These are the activations of a small neural network, seen along a few directions. Each row is one input.
In each table, some parts of the input vary, and every possible input appears once, in random order.
A made-up example of a description, with smaller parts first: line(6) and (point or ring(11) or (values(3) and ring(5))).
Shared parts are said once, and a part with two or three values counts as separate values.
In the rows, zero is written as 128.

Other details of the inputs vary at random and push rows far along two fixed directions, the same in every table; ignore that.

Rows:
r1: [ 80 207  62 149  84 164  92 143 152 100 135 146 188 163]
r2: [108 135  94 135 129 138 109 150 102 110 124 111 111  73]
r3: [135  99 150  95 121 111 132 115 120 158 126 136 134 150]
r4: [158  99 156 115 137  95 135 109 126 138 134 124  98 115]
r5: [130 133  94 127 139 141 116 145 103 107 128  98 111  95]
r6: [122 137 164 109  90 121 127  90 187 178 124 176 197 235]
r7: [124 106 118 136 151 119 127 148  94 112 125 115  82  43]
r8: [172  76 166 103 147 100 150 114 108 151 129 121 103 129]
r9: [ 98 216  53 151  91 175  94 140 153  92 140 121 178 170]
r10: [109 140  96 126 123 137 108 143 109 119 123 114 128 104]
r11: [154 110 123 150 162 126 143 155  82  89 121 104  73  37]
r12: [140 114 163 114 112 105 138 113 139 152 129 146 145 138]
r13: [129 125 155 108 105  94 120 107 147 156 135 145 139 149]
r14: [132 107 120 133 146 121 130 154  76 114 122 116  88  63]
r15: [ 84 173  65 163 121 168 113 150 116  90 130 131 144  98]
r16: [133  53 208 120 164  96 146 124 127 136 124 132  82 115]
r17: [121 146  84 134 132 145 110 148 109 102 128  95 113  84]
r18: [ 94 157 119 146 121 142 131 133 149 132 114 143 157 149]
r19: [158 117 158 104 112 101 138 105 142 166 136 127 146 173]
r20: [164  72 158 100 147 108 147 114 105 146 127 119  98 125]
r21: [172  47 182 115 181 113 176  91 118 146 138 144  82 122]
r22: [113 154  97 144 117 126 116 160  99 109 127 116 121  80]
r23: [102 160 107 142 108 147 116 132 146 118 127 153 160 148]
r24: [109 196  68 166 122 171 108 160 129  87 123 113 143 122]
r25: [121 133 164 119 109 122 121 112 179 142 137 114 158 203]
r26: [114 146 164 110  91 121 130  94 190 179 121 173 197 238]
r27: [126 136 112 157 164 150 148 152 114  98 119 113  97  90]
r28: [171  55 181 100 162  94 156 101 122 157 132 124  81 102]
r29: [124 160 104 155 141 155 129 149 126 100 120 119 122 118]
r30: [144 131 154 113 112 134 136  90 172 156 140 150 167 209]
Description of these inputs: values(2) and (point or line(6) or ring(8)).
- A walk changes only the ring(8) part. It starts at r28 and steps to r17. List the rest of the walk in order. => r5, r20, r8, r19, r11, r4

Rows:
r31: [131  97 154 138 162 115 133 142 114 111 119 141  76  87]
r32: [144 111 152 147 164 120 145 139 117 110 113 132  84  71]
r33: [156  56 199 113 154  98 160  98 133 148 133 163 108 158]
r34: [142 133  94 128 129 127 114 129 107 106 141 108 103  81]
r35: [140 116 104 149 171 147 149 155  91  98 109 132  85  54]
r36: [113 128 102 166 167 145 142 155 102  86 126 108  87  75]
r37: [119 141 126 110 105 140 117 106 158 154 124 163 176 204]
r38: [163 121 133 117 125 103 136 125  99 147 134 117 115 113]
r39: [107 113 128 121 131 115 130 138 107 136 132 139 119  77]
r40: [104 169 101 116  87 137  94 144 134 131 125  87 168 155]
r41: [ 95 149 108 124  89 124 105 120 139 148 127 141 171 134]
r42: [113 148 147 123  97 128 117 111 169 139 137 153 173 201]
r43: [105 192  81 169 114 164 119 155 130  84 126 118 156 118]
r44: [136  91 139 138 174 139 154 128 100 117 127 125  83  95]
r45: [118 159  82 119 103 143  97 126 137 114 145  99 148 131]
r46: [109 148 110 136 110 153 114 128 134 117 132 145 156 166]
r47: [136  98 133 104 136 124 120 129 116 127 135  98 112 110]
r48: [115 149 117 114 116 145 126 105 164 159 121 142 172 201]
r49: [ 76 218  70 167 105 166  90 161 156  96 124 106 153 130]
r50: [180  52 233 101 149  88 177  77 160 178 131 166 121 172]
r51: [141 110 138 115 128 114 123 150 103 138 119  97 110 103]
r52: [140 138 149 115 104 136 144  95 166 162 134 158 185 209]
r53: [120 122 132 149 151 134 138 139 130 113 127 119 103 107]
r54: [142 151  95 131 116 120 113 135 111 117 137 112 114  93]
r55: [157  90 176  88 114  76 141 110 124 165 122 132 124 156]
- What do these inputs look like to the network? => values(2) or ring(8) or (values(3) and line(5))
- Change only the values(3) part in r49. List by row number the other rows that result. => r31, r32
- List by row number the other inputs of the same sort as r34. => r38, r40, r45, r47, r51, r54, r55
